Each row below holds a small network's activations on one input, seen along a few directions.
In each table, some parts of the input vary, and every possible input appears once, in random order.
Descriptions start from the smaller parts, as in this example, which fits no table here: one of 3 separate values, together with either a single point or one of 9 places along a line or (one of 4 places along a line, together with one of 8 places around a ring).
Shared parts are said once, and a part with two or three values counts as separate values.
In the rows, 128 means zero.

Other details of the inputs shift rows strongly along two fixed directions, in all tables alike. That doesn't count.

Table:
r1: [177 147 150 121  54  79  82 125  55  80 156 154 124 180  86 170]
r2: [ 96 108 182 122 115  90  63 139  94 126 197 136 116 168 126 133]
r3: [122 149 126 123  83  95  68 119  77 120 127 158 106 133 129 153]
r4: [ 84 125 120 169 184 177 182 120 189 174  96  94 136  89 159 119]
r5: [167  79 105 150 146 140 219 126 215 165 124  86 120 158 160 100]
r6: [246  95 130 161 135  98 133  80  85 115 123 109  97 197 157 137]
r7: [ 52 169 127  52  42 141  37 193  97 103 169 151 136  83  68 141]
r8: [ 70 134  83  68 171 170 142 168 190 152 118 113 156  44 126  72]
r9: [106 189  90 150 152 159 182 115 172 144  49 151 122  54 149 155]
r10: [139 118 132 159 197 152 193 106 156 134  84 116 147 114 134 108]
r11: [134 114 180 119 116  70  46 122  53 101 180 159 119 189 130 113]
r12: [132 125 104 129 194 180 193 120 162 146  78 114 169  75 130  92]
r13: [126 124 145  82 134 125  97 150  99 122 148 129 157 122 108  93]
r14: [207  99 163 171 161  87 126  73  53 116 110 138 124 182 160 102]
r15: [191  91 172 207 146  75  92  51  47 145 124 130 108 209 190 130]
r16: [165 146  56 151 131 126 169 109 151 133  69 129 107  86 166 129]
r17: [ 82 134 166 111 143 120 110 153 132 119 164 139 132 140 106 122]
r18: [230 156 154 200 109  70  96  52  16 110  67 183 101 172 163 161]
r19: [ 53 140 105 102 164 209 157 171 179 122 117 124 168  43 109  87]
r20: [ 80 116 178 112 103  98  53 140 101 138 199 127 124 162 120 136]
r21: [ 71 133 115 106 183 163 180 155 202 145 116 110 141  72 118  96]
r22: [242  95 141 166 138 105 145  74  92 109 126 112 108 206 136 153]
r23: [250  88 146 173 144  52 128  60  93 129 142 120  71 235 166 162]
r24: [ 99 124 103 122 184 190 187 137 175 130  92 113 162  59 123  85]
r25: [100 164 143  66  49  83  77 178 116  93 190 144 119 151  71 175]
r26: [161  71 137 107  90  87 127 142 159 142 196 109 111 199 136 108]
r27: [221 100 176 175 175  39 122  53  59 143 124 147 109 223 163 130]
r28: [166  78  83 127 126 165 194 139 191 150 125  86 137 124 163  71]
r29: [106 145  52 129 122 181 170 143 162 143  70 113 129  50 138 116]
r30: [153 120  84 133 173 185 205 130 211 136  96  82 127 102 127 135]
r31: [ 68 173 127  43  42 129  79 207 140  84 186 137 147 109  41 165]
r32: [229 104 196 185 174  65 138  57  53 125 109 140 136 229 134 143]
r33: [170 114  96 143 173 145 197 114 197 145 108  89 101 133 145 141]
r34: [ 44 144 114 104 172 203 164 176 199 127 117 118 165  54 103  99]
r35: [ 54 154 125  50  38 144  66 196 116  96 183 136 146 106  47 151]
r36: [ 90 179 143  71  51  90  19 159  77  96 159 181 118 111  96 153]
r37: [118 131 121 125 197 143 185 127 177 159  98 113 145 103 132 107]
r38: [121 160  99 170 148 143 181  98 149 152  62 136 111  99 152 161]
r39: [ 26 132 183  71  86 154  55 194 134 119 208 114 166 123  62 138]
r40: [116 135 134 104  67  72  75 134  92 120 167 146  99 168 110 168]
r41: [118 106 180 141 122 133  92 131  81 109 165 131 147 154 116 129]
r42: [173  76 146 130 106 122 163 137 163 132 164  98 136 198 121 114]
r43: [ 96  83 125  35  50 116  79 204 171 122 235 105 134 154  99  87]
r44: [107 113 174 154 148 119 121 129 123 136 153 122 123 155 134 135]
r45: [ 86 191  83 120 122 194 151 143 159 123  64 155 148  23 112 138]
r46: [109 160  46 117 132 149 184 143 201 142  88 123 114  52 146 135]
r47: [ 71 120 189  95  82 137  47 161  85 112 203 125 160 148  81 135]
r48: [172  92 160 192 156  92 107  77  69 134 127 133 109 179 186 118]
r49: [212 156 156 196 121  44 103  43  43 123  84 188  84 186 174 182]
r50: [117 187 104 151 138 165 164 116 149 127  53 156 137  66 126 160]
r51: [132 115 111 150 198 126 177 100 163 153  97 123 119 106 164  95]
r52: [149 108 131  68  87  93  62 154 120 104 201 113 102 170 106 137]
r53: [170 133 127 177 117 111 155  89  99 126  89 132 117 170 128 172]
r54: [120 123 113 164 197 137 169 103 156 150  96 133 117 106 172 100]
r55: [157  81  83 136 139 185 222 135 212 150 114  84 149 116 149  81]
r56: [ 49 137 158  47  92 142  44 201 102  93 201 143 155 105  79  95]
r57: [100 112 154 121 121 144  86 150  95 119 161 124 142 122 132 106]
r58: [131 142  87 164 142 137 194 106 161 152  72 118 109 115 149 156]
r59: [ 28 127 184  69  94 153  61 205 133 105 213 122 161 120  62 133]
r60: [119 136  59 139 126 144 156 121 154 147  77 122 110  81 157 126]
r61: [130 160 102 176 145 161 179  96 140 141  53 136 128  96 137 162]
r62: [ 93 122  84 113 187 164 165 135 182 145  96 114 138  56 155  70]
r63: [175 151  64 156 125 144 176 114 136 126  62 126 119  82 153 125]
r64: [192 141 144 196 113 104 126  62  48 118  80 160 115 167 138 170]
r65: [150 104 168 166 125 118  88  99  63 134 138 122 134 166 155 120]
r66: [ 30 170 129  46  53 116  44 187 125 116 186 155 119  96  77 161]
Description of these inputs: one of 6 places around a ring, together with either one of 2 separate values or one of 4 places along a line or one of 5 places along a line.
The inputs of r41 and r48 match in every part but the place on the ring of 6. If r1 is changed in the same way as r41 into r48, which row does it become?
> r16
List by row number the other rows that have the place on the ring of 6 in common with r2.
> r20, r23, r26, r27, r40, r46, r49, r51, r54, r66
Change only the place on the line of 5 in r19. List by row number the other rows that result.
> r12, r24, r41, r47
Change only the choice among 2 separate values in r52. List by row number the other rows that result.
> r43

Table:
r67: [147 107 115 138 153 108 141 110 144 137 131 113  99 140 164 124]
r68: [140 107 153  94 118 114  99 146 103 111 176 118 140 155  92 116]
r69: [ 65 120 129  66 137 163 106 184 155 130 177 110 155  89  94  96]
r70: [113 155  93 133 130 169 156 126 132 123  77 140 145  61 127 121]
r71: [117 106 156 108 115 104  71 138 110 117 183 140 120 156 133 108]
r72: [158 113 160 197 172 153 171  90 114 127 101 115 139 160 142 139]
r73: [117 108 155 101 132  99  78 140 109 118 179 128 117 154 130 120]
r74: [108 101 150 106  97  95  88 136 119 140 181 117 123 171 122 128]
r75: [ 42 149 149  73 137 149 121 183 161 124 157 138 163  91  85 106]
r76: [147 111 142  90 100 106 105 147 116 114 175 115 126 165  92 129]
r77: [107 152 124 118  78  87  68 138  88 115 145 154 104 129 126 153]
r78: [ 90 103 106 133 165 160 153 127 170 167 116 103 144  99 154  94]
r79: [187 135 144 201 140  84 134  60  85 141  84 152  92 168 167 170]
r80: [ 97 150 140 120  92  96  60 137  70 113 141 157 115 128 124 138]
r81: [117 158  78 131 130 162 150 129 126 119  77 138 142  60 134 116]
r82: [201 138 134 186 125  92 144  68  88 135  85 153 100 174 156 175]
r83: [ 78 166 109  67  84 160 110 174 154 114 139 141 144  76  78 148]
r84: [143 108 158 102  96 120  95 153 104 109 171 123 152 151 107 104]
r85: [202 146 115 170 147 112 154  74 107 126  74 134 115 145 144 164]
r86: [128 118  93 124 124 158 172 146 185 151 119 102 130 104 149 104]
r87: [105 141 111 127 174 162 198 136 182 136  88 126 157  80 119 103]
r88: [185 141 134 179 149 128 157  71  88 123  68 148 129 134 145 145]
r89: [ 71 117 105  65  91 152 123 181 180 144 166 101 140 111  98 114]
r90: [101 145  96 127 157 150 202 142 205 152  94 125 133  92 130 124]
r91: [194  93 120 162 137 115 167  89 121 144 100 109 127 174 147 120]
r92: [222  94 140 178 151 103 142  77  89 114 110 135 119 179 162 106]
r93: [107 128 109 143 138 178 190 146 193 138 113 101 132 111 117 150]
r94: [125 162  54 131 124 163 167 129 154 128  70 134 133  56 141 127]
r95: [111 127 122 144 154 193 183 141 171 121 107 101 156  99 108 130]
r96: [181  99 121 176 150 101 148  80 129 141 116 128  94 162 187 115]
r97: [188  90 154 185 177  88 136  68  89 148 126 122 109 188 174 124]
r98: [ 35 147 147  83 138 136 117 176 171 135 160 137 148  95  97 115]
r99: [129 121  80 112 147 150 172 141 187 140 116 101 112 101 146 114]
r100: [117 163  72 128 149 163 170 129 185 147  78 117 121  69 136 150]
r101: [150 115 137  85  99 102  96 151 116 101 172 120 119 162 101 128]
r102: [122 109 156 109  89  96  87 145 119 130 186 123 122 163 133 122]
r103: [113 154 163 108 123 117  71 132  81 110 142 143 134 134 100 147]
r104: [129 120  79 121 133 157 168 139 190 140 117 113 114 100 151 102]
r105: [112  99 164 104 116 118  84 141  96 129 172 124 152 161 110 108]
r106: [195 101 119 165 151 104 172  87 128 148 113 108 101 174 159 132]
r107: [110 159  67 138 122 163 170 131 169 145  74 136 122  63 145 139]
r108: [112 153 147 110 104  91  69 132 106 121 153 139 107 141 110 171]
r109: [131 153 130 105  66 109  88 137  89 101 140 157 130 132  98 156]
r110: [118 114 106 118 181 163 151 140 159 134 116 112 137  88 146  92]
r111: [188 145  91 184 121 100 150  80  96 132  72 148 100 139 173 154]
r112: [141 117  93 123 128 166 175 146 180 140 110 101 143  97 138  97]
r113: [184 134 132 205 126  80 130  62  75 137  80 156  91 161 175 161]
r114: [132 117  84 116 176 174 177 142 179 129  99 102 140  73 138  91]
r115: [119 107 149 103 113  91  93 136 120 132 188 116 110 165 120 133]
r116: [128 122 161 117  92 134 120 153 126 100 165 118 138 169  78 164]
r117: [ 94 155 105 141 142 170 147 127 127 133  76 141 140  63 138 115]
r118: [ 69 121 134  75 117 170 105 190 157 129 169 115 166  84 110  83]
r119: [125 137 159  98 103  94 121 147 125 110 156 146 138 163  84 141]
r120: [131 156 151 100 109 116  81 133  87  99 142 141 139 133  88 153]
r121: [ 97 121 182 139 121 130 101 136 114 115 174 121 137 166 101 153]
r122: [ 99 135 168 113 116  79 108 140 129 127 167 147 121 163 109 145]
r123: [105 153 141 113  95 112  70 139  61 104 135 158 131 121 114 129]
r124: [ 93 148 155 124  92 104  66 133  76 117 141 158 119 130 116 143]
r125: [102 152 161 114 121 103  62 130  92 120 149 141 119 137 109 155]
r126: [141 118  83 118 134 162 165 140 180 127 113 114 127  97 137  96]
r127: [157  96 127 140 143 135 149 112 122 138 115 110 148 145 131 103]
r128: [182 136 160 193 157 112 136  62  62 129  75 154 119 158 156 146]
r129: [188  97 134 176 172 124 145  86 107 130 106 135 123 153 176  95]
r130: [106 120 171 136 104 118 109 139 126 117 177 119 123 171 100 167]
r131: [100 113 104 137 164 171 163 138 182 160 113 106 144  78 168  84]
r132: [ 97 149 166 121 107 109  71 129  88 122 143 154 121 136 111 152]
The inputs of r130 and r95 match in every part but one. If r102 is changed in the same way as r130 into r95, which row does it become?
> r84
The inputs of r126 and r71 match in every part but one. If r76 is changed in the same way as r126 into r71, which row does it become?
> r97
What do these inputs look like to the network?
> one of 6 places around a ring, together with either one of 2 separate values or one of 4 places along a line or one of 5 places around a ring
Change only the place on the ring of 5 in r92. List by row number the other rows that result.
> r68, r84, r114, r127
Start at r123 and move only the place on the ring of 6, one step at a time. The first step leads to r81. Which rows follow, in order?
> r94, r111, r77, r80
Change only the place on the ring of 5 in r105. List by row number the other rows that result.
> r69, r110, r118, r129

Table:
r133: [149 145 146 147 126  99 132 104 102 130 112 147 118 154 127 152]
r134: [161 112 145 147 132 113 133 109 109 118 135 125 123 173 123 146]
r135: [145 116 160 142 142 101 117 102 100 130 133 136 127 163 134 128]
r136: [140 118 130 152 165 134 156 108 128 131 107 127 135 126 137 114]
r137: [ 81 133 125  84 128 140 109 170 166 128 161 115 131  99 110 120]
r138: [150 117 152 155 118 107 128 106 109 134 135 126 127 171 134 142]
r139: [162 116 138 137 136  96 117 112 106 124 139 123 110 162 143 128]
r140: [174 114 143 140 122 117 129 110 109 116 134 128 121 169 129 142]
r141: [ 85 155 149  77  79 100  73 167 115 111 178 156 125 131  85 149]
r142: [153 142 145 149 126 101 136 108  98 116 108 146 122 153 120 149]
r143: [161 135 143 156 121 120 105 102  84 112 113 138 122 145 133 144]
r144: [ 81 128 158  80  67 108  67 175 123 114 200 132 131 145  89 137]
r145: [ 72 133  91  97 136 174 148 167 205 142 131 108 129  71 118 117]
r146: [132 118 126 156 147 129 149 114 137 145 107 131 126 127 159 116]
r147: [173 109 132 135 118 106 124 109 106 126 131 125 113 166 132 138]
r148: [146 122  99 161 192 161 196 110 166 144  82 106 135  99 153 116]
r149: [168 116 147 150 110 115 130 111 103 119 134 129 129 165 133 135]
r150: [148 133 149 160 130 118 113 104  81 117 114 135 120 148 128 149]
r151: [ 80 133 122  88 117 153 119 163 169 131 155 114 137 111  98 132]
r152: [151 118  82 162 151 159 195 108 164 154  75 108 129  95 163 111]
r153: [ 56 139  82 112 162 202 184 162 214 161  92 108 156  39 136  96]
r154: [ 74 136 139  72 119 138  96 174 153 124 174 115 143 112  91 127]
r155: [161 114 141 143 116 103 115 111  90 129 128 137 128 162 139 119]
r156: [ 61 155  76 122 162 207 172 148 194 154  81 109 140  27 135 120]
r157: [ 87 155 111  72  90 128 102 168 141 116 142 141 140  94  92 133]
r158: [163 112 132 141 121 102 122 110 112 125 136 125 104 169 139 137]
r159: [ 82 128 154  62  85 102  55 171 107 105 200 139 130 140  92 117]
r160: [135 121  87 165 167 155 187 109 161 154  75 119 126  96 177  99]
r161: [ 65 134 114  98 130 173 140 174 169 131 133 120 156  79 106 105]
r162: [139 120  97 174 164 165 203 108 167 147  79 108 137 102 154 120]
r163: [151 122 125 153 142 143 153 115 128 133 103 130 138 127 145 110]
r164: [135 118 127 148 161 125 147 107 139 141 111 130 122 122 155 113]
r165: [174 118 148 136 137 111 123 113 103 116 137 127 126 162 131 132]
r166: [145 132 143 157 127 109 106 101  88 127 124 142 110 145 146 152]
r167: [165 143 140 143 117 103 129 106 101 112 107 148 124 150 126 145]
r168: [ 84 134 138  70 108 145  94 173 138 111 171 133 148 104  89 108]
r169: [156 141 125 143 119  91 125 106 103 123 115 151 113 150 139 145]
r170: [151 117 113 140 152 129 147 108 126 138 105 127 128 120 147 105]
r171: [ 92 132 122  62 107 137  94 178 144 120 171 116 138 104  94 117]
r172: [157 114 135 150 109 100 125 110 106 128 136 127 113 165 144 132]
r173: [147 135 102 155 140 140 134 103 117 133  89 128 124 106 150 133]
r174: [ 86 144 141  82  76 113  47 162  94 104 182 143 125 129  98 146]
What do these inputs look like to the network?
> one of 6 places around a ring, together with either one of 2 separate values or one of 5 places around a ring
The inputs of r165 and r154 match in every part but the place on the ring of 6. If r149 is changed in the same way as r165 into r154, which row does it become?
> r138
The inputs of r137 and r148 match in every part but the place on the ring of 6. If r144 is changed in the same way as r137 into r148, which row does it become?
> r162
